Each row below holds a small network's activations on one input, seen along a few directions.
In each table, some parts of the input vary, and every possible input appears once, in random order.
Descriptions start from the smaller parts, as in this example, which fits no table here: one of 6 places along a line, together with either a single point or one of 9 places around a ring or (one of 2 separate values, together with one of 8 places around a ring).
Shared parts are said once, and a part with two or three values counts as separate values.

Table:
r1: [  7.1 -63.4  31.8  29.9  25.5  -3.7  19.3 -27.4 -11.9 -25.1 -28.1 -18.6
 -36.3  41.5  -4.5]
r2: [ 23.2 -17.8  -4.6  49.0  30.3  16.4   5.5  43.6   5.4  24.3 -36.3 -15.3
  39.1  13.7  20.7]
r3: [ -4.7  26.9 -45.2 -30.2  -0.1   9.2 -16.6  20.7 -38.1  46.7 -33.0  -5.5
  40.2 -26.4 -21.7]
r4: [-20.8  21.9  -0.3  71.9   3.0  25.9 -22.0   0.6  45.8   6.8  -2.9  33.8
 -47.1  45.7   2.8]
r5: [ -6.9  -3.5  -2.0 -55.6 -48.7 -28.9 -16.6 -13.2 -21.2  -5.0  -4.4 -19.6
 -52.0 -30.5 -11.3]
r6: [-24.2  72.4 -47.7  -3.7 -29.1  19.6 -37.2 -17.8   9.1  19.8   7.1  28.4
 -45.5  30.4 -47.5]
r7: [-32.5  30.3 -21.4 -36.2   8.3 -13.2 -22.8  -7.4 -12.4  18.2  -5.4  16.7
  57.8  -9.4 -32.0]
r8: [ 28.5 -54.0  40.3  27.1 -12.3  -7.2  -5.8  -5.4  15.7 -25.4  -5.1 -38.2
 -46.5   2.4  25.5]
r9: [-22.8  25.3  -8.3 -53.3 -16.7  -7.7   6.6 -29.6  12.6  -8.6  13.4  51.1
  60.6 -16.6 -32.4]
r10: [  6.4  30.4 -33.4 -43.3  -6.9  40.5   2.3  21.3 -42.0  54.3 -29.3 -17.4
  28.0 -31.4   8.3]
r11: [-12.7  44.3 -18.9 -23.1 -43.3 -14.7  30.5  -3.2  -8.1  -1.9  53.9 -28.2
 -61.1 -48.3 -11.3]
r12: [  4.7 -16.2   0.2  51.5  32.9   7.4   1.5  29.3   7.9   4.7 -20.7  -9.9
  50.0  30.6  28.7]
r13: [ 30.7 -28.1  21.6  28.8  20.0   7.2   2.8  33.9  16.0 -41.8  35.9 -16.6
 -58.0 -20.3  32.0]
r14: [-25.4  25.1  -9.6 -37.1 -16.2 -13.8 -10.2 -17.5  -6.4   6.1   9.9  39.7
  63.5 -13.2 -38.1]
r15: [  9.0 -32.4  24.9  27.7  15.9   7.5  22.3  -8.5  51.0 -13.6  23.0  34.8
  52.9  29.0  17.8]
r16: [  7.5 -28.8  27.7  43.6  15.6  -0.2   7.4   6.0  32.5  -1.3  16.5  24.2
  55.9  33.9  10.6]
r17: [ 14.2  -4.0  32.4  52.9  -5.2   4.9  39.1   8.4  27.4 -22.9  48.9 -41.6
 -55.4 -17.3  23.3]
r18: [-25.7  26.2 -42.2 -24.9   3.0  -0.7 -21.6   3.9 -35.4  25.5 -18.6   3.9
  52.6 -14.6 -15.0]
r19: [ 32.9  -1.1   9.9  32.3  23.7  45.6  23.0  43.2   4.1  18.9 -38.9 -32.7
  29.4  10.3  50.0]
r20: [  1.5   2.3   9.3 -64.8 -24.2 -43.4  -7.8 -45.8 -19.8 -16.4   2.4  15.5
 -43.2 -20.0  -3.3]
r21: [-30.4  -8.3   0.5 -52.6  -5.4 -15.3   6.3 -38.9 -55.3 -14.1 -31.6  -1.1
 -34.9   6.3 -46.9]
r22: [  2.3  22.7 -25.7 -52.3 -14.7 -12.4  -7.4  24.2 -18.5 -21.1  39.8  -2.8
 -63.2 -48.0  -2.7]
r23: [ 37.5 -50.8  45.0  18.3   7.5 -21.0   3.4 -37.9  15.6 -34.1   5.6  -4.4
 -38.7  15.7  33.3]
r24: [  0.6 -19.6  16.0  44.1  37.3  -2.1  -1.9  17.6  26.0   6.1  -2.1   4.0
  52.2  36.6  13.7]
What do these inputs look like to the network? -> one of 2 separate values, together with either a single point or one of 5 places along a line or one of 6 places along a line
Changing only the choice among 2 separate values turns r4 into r6. The same change can be made to r24. Which row results? -> r7
A walk changes only the place on the line of 5. It starts at r17 and steps to r13. List the rest of the walk in order. -> r8, r23, r1
Which other rows does r22 become when the choice among 2 separate values takes its other values? List them by row number. -> r13

Table:
r25: [  9.8 -22.2  18.3   0.9   7.0 -12.3   1.6   4.3  10.4 -28.6  19.3  -1.0
 -19.9  -3.5  13.3]
r26: [-21.7  31.8 -23.4 -70.4 -27.3 -12.0  -3.8 -10.7 -31.2   5.9  12.7   7.5
  -7.1 -46.0 -23.1]
r27: [  9.4  -7.2   4.0   1.2   2.3   4.0   8.9  23.0  -2.4   7.2 -10.4 -14.5
  17.1 -12.1  15.6]
r28: [-20.1   6.4  -2.3  10.4  14.1  -0.3  -5.7  -6.7  -3.9   5.4 -11.5   9.3
  23.4  20.5 -15.3]
r29: [ -0.8   0.6  -6.3  12.6   3.1  10.0  -4.7  14.7  -7.7  12.7 -24.0 -14.9
  -0.4  10.1  10.0]
r30: [-11.7   0.0  -2.5   7.1  10.8  -9.9   1.9  -4.5  -0.5   3.9   1.7   5.9
  38.3   5.7 -11.3]
r31: [-16.6  -2.4  -3.0   8.5   9.5   2.0  -1.8  -2.6  -2.0   4.0  -4.7   8.6
  29.9  13.0 -21.4]
r32: [ 10.6 -21.2  13.1   7.9   5.8 -17.3  -4.4  -0.7   7.4 -22.2  18.1  -2.3
 -25.4   3.0  11.6]
r33: [-19.0  35.9 -31.1 -63.1 -29.4 -18.9 -10.9 -16.1 -32.9  12.4  10.8   4.5
 -11.0 -36.7 -28.0]
r34: [  8.4  -4.9  -2.5   8.1   1.7  -0.5   2.7  18.7  -4.6  13.8 -11.0 -18.3
  12.6  -4.3  13.0]
r35: [ -1.0  14.6  -6.4  26.3   3.3  15.9  10.2  10.5   7.4   3.6   5.3  -9.2
 -26.2   6.8   7.7]
r36: [ 14.7   0.9   4.6   6.9   3.6   9.9  -1.5  19.6   7.4   0.0   5.0 -11.3
   2.7 -17.3  19.4]
r37: [-11.5  -2.9   2.2   0.9  10.9  -5.3   9.1   0.4   1.4  -4.2   2.2   7.7
  42.1  -2.9  -8.0]
r38: [ -4.3   8.1  -2.5   1.8  -2.6  -6.0  -7.5 -10.1  20.9   4.3  10.8  29.5
  34.6  11.6  -3.0]
r39: [ 12.4 -10.6  -2.5  -4.5  14.3   0.9   3.2   1.5 -12.1  11.4 -17.4  -4.8
  26.2   2.7   8.9]
r40: [  2.4  -7.9  -5.0   9.7  -0.2  11.1  -0.8  19.1  -5.7  12.8 -17.7 -15.0
   5.7   3.1   3.2]
r41: [ 14.5   3.1  -1.1  13.6   2.9   5.5  -7.1  15.4   5.4   6.8   4.6 -13.4
  -1.9 -10.2  17.3]
r42: [  2.2 -18.7  24.4  13.8  -5.3  -9.1   7.0 -27.0   6.6 -15.4  -5.1  -1.8
 -35.9  15.1   1.5]
r43: [  7.1 -13.0  -3.3  -2.1  12.0  12.4  -0.6   3.1 -14.4  10.2 -22.9  -1.4
  18.5   9.2  -0.4]
r44: [  9.0 -23.4  25.8   6.6  -7.0 -15.1  12.2 -24.3   8.0 -18.1  11.1  -9.8
 -21.7   6.4   7.7]
r45: [  7.7 -24.5  31.5  -0.3  -6.3  -9.6  18.2 -19.4  10.1 -25.1  12.3  -8.7
 -16.3  -0.4  10.2]
r46: [-18.3  37.3 -30.4 -59.7 -32.2  -7.5 -13.9 -13.5 -33.1   7.3   0.3   6.9
 -18.9 -27.9 -41.0]
r47: [-11.8  14.5  -0.9   4.8   1.4   2.0 -13.7 -12.2  19.3   7.1  -2.8  33.9
  20.0  23.9  -8.1]
r48: [ 8.9 -0.5 -4.1 15.3  0.6 15.6 -9.6 15.2  5.1  6.5 -2.9 -9.6 -8.3 -3.8
  7.6]
r49: [  4.0 -16.2  11.1  15.4   6.7 -11.6  -8.0  -5.1   6.5 -19.8  -0.1   6.0
 -39.0  11.7   4.9]
r50: [ 12.9 -12.9   3.0 -11.4  14.9   5.8   9.5   6.5  -9.2   4.7 -16.8  -1.9
  29.9  -5.0  11.9]
r51: [  8.2  10.7  -2.6  21.7   1.9   8.1  15.7  14.2   8.0   3.3  19.9 -14.2
 -14.5  -4.6  12.2]
r52: [  5.8   7.6  -4.9  19.1   3.7  13.7 -12.3  10.7   2.2   6.7  -9.5  -8.8
 -14.2   2.2  13.5]
r53: [-4.3  5.6  1.5 -3.6 -3.5 -1.7 -0.4 -5.6 22.1 -4.1 12.1 30.1 38.4  4.6
 -0.5]
r54: [  3.6  -4.9  -3.6   0.0  15.6  10.5  -4.5  -0.7 -16.2  10.6 -29.4  -0.4
  12.6  16.1   6.1]
r55: [  2.4   8.0  -4.4  22.9   0.3  17.6  13.5  14.2   8.7   3.4  12.0 -10.8
 -20.5   1.9   1.9]
r56: [  8.5   9.3   3.4  15.9   2.0  11.7  20.8  18.8   8.8  -3.8  20.9 -11.8
  -9.4 -10.7  13.5]
r57: [ -8.8   6.2  -2.4   2.3  -3.1   5.0 -10.3  -8.2  21.0   5.1   4.3  32.3
  26.4  17.8 -13.6]
r58: [  6.4 -24.2  11.5  10.6   3.2  -8.4  -5.7  -1.2   9.0 -21.1   8.2   2.2
 -32.3   7.6   0.3]
r59: [  4.9 -26.0  25.1   9.3  -8.9  -5.3   9.9 -23.9   8.6 -16.8   2.8  -5.2
 -29.2  10.9  -3.1]
r60: [-24.1  43.1 -34.0 -58.2 -25.8 -10.6 -17.2 -17.4 -28.2  10.2  -8.5   4.8
 -26.4 -18.6 -34.4]
Changing only one part turns r37 into r30. The same change can be made to r53. Which row results? -> r38
What do these inputs look like to the network? -> one of 4 places along a line, together with either a single point or one of 8 places along a line
Which other rows does r41 become when the place on the line of 4 takes its other values? List them by row number. -> r36, r48, r52
Which other rows does r48 become when the place on the line of 8 takes its other values? List them by row number. -> r31, r40, r43, r55, r57, r58, r59
A walk changes only the place on the line of 8. It starts at r42 and steps to r49. List the rest of the walk in order. -> r35, r52, r29, r54, r28, r47

Table:
r61: [  2.8 -17.7  16.3  24.0   7.3   1.0   7.5  -9.1  11.6  -7.2  -2.6   0.2
  -1.7  20.6   3.3]
r62: [-12.0  17.0 -20.1  -0.7  14.6  13.2  -7.4  12.3  -2.3  29.3 -20.2  19.5
  76.8  10.0  -8.9]
r63: [-10.1   5.2  -9.7 -38.0 -11.4 -10.8  -5.4 -13.5 -24.9   0.4  -8.2   0.1
  -8.3 -13.5 -19.1]
r64: [ -4.9  24.7 -12.9  -6.9 -14.1   6.0  -0.4   5.9   1.9   3.9  15.3  -0.6
 -19.8 -14.0  -5.3]
r65: [  2.7  -9.7  11.3   1.7   0.8  -9.4  -1.7  -9.3  14.6 -15.1  14.6  14.3
  -2.1   4.6   2.0]
r66: [ -5.4   7.3  -6.5 -41.3 -15.3 -14.0   0.1 -13.6 -21.3  -0.7   0.9  -2.7
  -6.2 -22.3 -11.4]
r67: [ -1.4  -9.5  10.1   6.7  -0.1  -7.6  -9.3 -12.9  14.0 -10.3   2.1  15.6
  -4.0  14.9  -1.7]
r68: [ 16.6 -12.0   3.6  18.6  12.3  12.7   2.6  19.0  -3.3   4.4 -14.7 -19.5
  -8.7   2.5  21.5]
r69: [ 18.2 -13.8   6.0  16.8   7.9   7.8   7.0  22.5  -0.7   1.5  -3.2 -24.4
  -4.9  -8.1  22.9]
r70: [  3.3 -17.5  18.9  19.7   7.4  -3.5  13.8  -4.3  12.6 -13.4   9.1  -2.5
   1.1   9.1   6.9]
r71: [ -9.8  25.9 -16.9  -0.5  -9.4   4.6  -6.8   3.1  -2.1   7.3   7.0   0.0
 -22.2  -3.8 -10.1]
What do these inputs look like to the network? -> either a single point or (one of 2 separate values, together with one of 5 places along a line)
Which other rows does r70 become when the choice among 2 separate values takes its other values? List them by row number. -> r61
